A small network was shown many inputs. Here are its activations along a few directions, one row for each input.
Each table varies a few parts of the input and shows all the possible inputs, shuffled.
A made-up example of a description, with smaller parts first: one of 3 separate values, together with either a single point or one of 11 places along a line or (one of 4 places along a line, together with one of 8 places around a ring).
Shared parts are said once, and a part with two or three values counts as separate values.
In the rows, zero is written as 128.

A family of inputs:
r1: [147 155 162  95 118 176 125  56 179  93 168]
r2: [130 126 101 149 152 132 164 201  83 173  82]
r3: [143 139 112 159 155 119 154 197  71 165  83]
r4: [127 158 158  94 115 173 131  67 181 108 158]
r5: [130 129  99 161 150 118 157 197  91 177  63]
r6: [125 163 164 106 131 148 134  43 185 110 149]
r7: [101  28  75 154  89  28  68 214  42 125 134]
r8: [104  53 134  97  49  75  34  52 162  58 240]
r9: [138 128 114 152 159 136 153 200  81 156  89]
r10: [137 165 158 104 131 162 128  64 175  92 160]
r11: [125 155 154 105 127 155 140  62 200 102 147]
r12: [131 137 105 160 161 113 148 185  86 176  64]
Q: Changing only one part turns r3 into r10. The same change can be made to r7. Which row results?
A: r8
Q: Describe the family of inputs behind these rows.
A: one of 2 separate values, together with either a single point or one of 5 places around a ring
Q: Start at r3 and move only the place on the ring of 5, one step at a time. The first step leads to r12. Which rows follow, in order?
A: r5, r2, r9

A family of inputs:
r13: [136 158 155 130 144 155 137 114 128 131 129]
r14: [125 108  85 177 160  99 152 250  40 191  59]
r15: [136 158 158 131 139 133 150 114 147 137 114]
r16: [144 155 134 120 141 171 143 121 129 118 143]
r17: [123 107 123 108 118 129 104 122 116 105 167]
r18: [136 148 128 113 130 155 153 113 153 122 128]
r19: [124 103 116 116  98 119 112 127 138 111 153]
r20: [122 117 126 127 117 116  86 116 117 128 151]
r21: [130 146 127 127 140 138 153 106 164 131 100]
r22: [115 109 134 128 116  95  98 115 136 119 125]
r23: [117 100 122 132 104  99 120 111 142 114 138]
Q: Describe the family of inputs behind these rows.
A: either a single point or (one of 2 separate values, together with one of 5 places around a ring)

A family of inputs:
r24: [115 122 117 182 149  79 152 222  79 183  41]
r25: [120 133 119 114 128 160 138 124 163 111 149]
r26: [124  85 114  95 104 116 114 108 158 118 162]
r27: [140 124  99 176 155 107 121 219  22 181  91]
r28: [135 162 156 103 168 156 124 115 127 116 147]
r29: [130  89  61 148 151 114 167 235  68 173  81]
r30: [125 138 137 136 103 115 120  91 157 112 123]
r31: [121 157 137 133 124 133 126  90 162 122 112]
r32: [134 136 164 117 127 158 112 110 123 129 151]
r33: [127 120 133 140  99  80 117  89 160 118 133]
r34: [128 148 112 118 151 175 150 127 168  93 152]
r35: [146 167 147 133 139 142 138  95 168 105  99]
r36: [123 101 150 108 107 115  91  88 106 113 148]
r37: [127 114 123 100 111 129 141 114 152 125 168]
r38: [126 124 152 117 104 141 108  94 106 121 164]
Q: Changing only one part turns r24 into r29. The same change can be made to r30. Which row results?
A: r37
Q: Describe the family of inputs behind these rows.
A: one of 3 separate values, together with either a single point or one of 4 places along a line
Q: Which other rows does r25 become when the choice among 3 separate values takes its other values? List them by row number.
A: r31, r32
Q: Which other rows does r32 become when the place on the line of 4 takes its other values? List them by row number.
A: r28, r36, r38
